These are the activations of a small neural network, seen along a few directions. Each row is one input.
In each table, some parts of the input vary, and every possible input appears once, in random order.
A made-up example of a description, with smaller parts first: ring(8) and (point or (values(2) and line(4)) or line(11)).
Shared parts are said once, and a part with two or three values counts as separate values.
In the rows, 128 means zero.

Other details of the inputs shift rows strongly along three fixed directions, in all tables alike. That doesn't count.

Table:
row 1: [144 148 108 140 133 137 138 122 140 141 139 132 116]
row 2: [132 185 106 146 138 126 157 128 165 147 144 122 119]
row 3: [131 149 163 116 107 183 177 121 120 137  63 116 171]
row 4: [119 118 109 123 153  88  91 152 114 116 173 117 104]
row 5: [127 170 118 125 143 135 143 136 136 142 135 115 134]
row 6: [127 101 108 161 115 137 170 125 158 132 117 128 131]
row 7: [135 165 175 100 126 144 160 105 101 167 124 129 193]
row 8: [137 110 106 157 122 124 160 110 191 136 114 122 127]
row 9: [127 116 134  90 140 151  95 147  64 107 138 123 154]
row 10: [108 100 109 129 119  81  77 136 106 118 149 128 103]
row 11: [135 146 117 101 123 155 115 128  84 120 137 129 150]
row 12: [128 111 161  86 115 133  90 126  83 139 161 136 154]
row 13: [138 123 138  96 125 140 107 121  68 103 140 110 150]
row 14: [122 178 162 116 133 190 170  98 131 128  82 131 178]
row 15: [148 195 133  89 134 151 123 117  88 120 154 121 134]
row 16: [126 139 135 130 142 124 107 129 110 122 139 143 105]
row 17: [139 106 110 168 127 134 164 119 163 142 119 127 119]
row 18: [115 146 148 100 127 163 117 130  73 108 118 138 152]
row 19: [139  53 117 157  94 118 147 135 155 129  96 104 139]
row 20: [110 168 139  97 135 136 101 117  64 114 142 127 141]
row 21: [140  93 110 159 129 120 142 142 167 146 119 125 109]
row 22: [122 112 128 152 110 133 155 105 176 135  88 133 134]
row 23: [133 127 100 125 151  88  95 123 150 112 182 132  89]
row 24: [139 142 157 113 134 105 136 109 154 153 154 143 139]
row 25: [125 151 121 141 154  99 111 141 150 130 158 151  67]
row 26: [134 161 124 148 119 111 151 130 174 135 131 137  89]
row 27: [123 183 123 138 132 140 161 137 165 142 124 151 106]
row 28: [127 162  89 147 142  85 120 133 162 136 181 130  82]
row 29: [135 150 144  89 148 161 114 113  92 107 130 116 171]
row 30: [125  41 125 158  93 125 125 126 124 133  75 127 138]
row 31: [140 108 124 150 116 128 172 139 174 140 106 111 121]
row 32: [133 152  98 134 143 105 130 153 164 134 167 139  84]
row 33: [127  47 129 159  97 131 126 131 130 137  68 125 149]
row 34: [129  49 122 123 126  79  76 149  95  94 157 109 110]
row 35: [130  62  98 121 115  97  76 155 106 111 149 124 118]
row 36: [126 148 144 127 102 189 168 121 117 138  67 136 180]
row 37: [136  59 148  98 126  70  49 134  82 138 182 140 117]
row 38: [139 151 112 150 160 120 142 139 168 140 155 137  86]
row 39: [111 141 137  91 134 126  82 142  69 122 128 122 140]
row 40: [115  95 120 122 131  90  80 120 126 104 147 137  99]
row 41: [122  85 142 151 112 122 154 135 152 125  91 119 120]
row 42: [144 181 162 112 131 105 150 114 155 160 177 140 110]
row 43: [127  66 126 100 143 107  70 140  99 100 140 113 138]
row 44: [141  91 103 162 122 115 135 136 163 143 122 125 112]
row 45: [115 118 106 140 128  90 107 136 137 114 162 150  75]
row 46: [116  35 120 159 110 118 134 138 121 118  98  99 165]
row 47: [126  80 129 159 113 131 144 136 153 145  80 131 128]
row 48: [129 165 114 141 127  85 124 127 161 124 165 143  62]
row 49: [130 188 128 133 137 137 145 113 178 137 122 144 117]
row 50: [120 198 137 129 143 155 163 133 146 133 129 151 115]
row 51: [128 152 153 102 117 155 129 111  79 111 115 125 144]
row 52: [137  64 124 165 121 142 151 130 140 132  95 118 147]
row 53: [127 100 118 162 121 141 167 136 158 126 113 127 140]
row 54: [122 185 136 129 153 132 147 118 177 131 131 145 104]
row 55: [138 133  97 124 147  87  90 132 162 120 174 130  91]
row 56: [126 202 144  81 153 148 103 121 112 123 138 139 130]
row 57: [106 109 137 155 121 133 160 131 146 138  85 119 141]
row 58: [126 208 120 139 126 149 167 119 157 140 133 155 108]
row 59: [109 170 133 135 139 123 135 126 125 126 137 131 121]
row 60: [117  42 145 157  93 125 148 130 130 116  75 114 145]
row 61: [139 158 147  84 146 147 109 136  74 108 147 112 143]
row 62: [116 143 146 127 106 172 154 118 105 140  67 114 186]
row 63: [138 140 140  91 137 173 129 119 106 127 101 112 181]
row 64: [119  88 123 106 125 129  88 129  57 108 133 103 165]
row 65: [129 157 140 103 136 148  97 116  68 119 135 140 128]
Description of these inputs: values(5) and (point or (values(2) and ring(6))).
The inputs of row 33 and row 49 match in every part but the values(5) part. If row 52 is changed in the same way as row 33 into row 49, which row does it become?
> row 29
A walk changes only the ring(6) part. It starts at row 20 and steps to row 10. List the rest of the walk in order.
> row 62, row 39, row 57, row 59
Which other rows agree with row 11 in the values(5) part? List them by row number.
> row 6, row 9, row 12, row 18, row 27, row 32, row 35, row 36, row 45, row 50, row 53, row 58
Which other rows does row 42 become when the values(5) part takes its other values? List them by row number.
> row 7, row 12, row 24, row 37
Which other rows does row 39 become when the values(2) part takes its other values? List them by row number.
> row 5
Which other rows does row 25 become when the values(2) part takes its other values? List them by row number.
> row 38
Which other rows agree with row 13 in the values(5) part? List them by row number.
> row 3, row 15, row 19, row 26, row 31, row 34, row 41, row 42, row 48, row 51, row 60, row 61
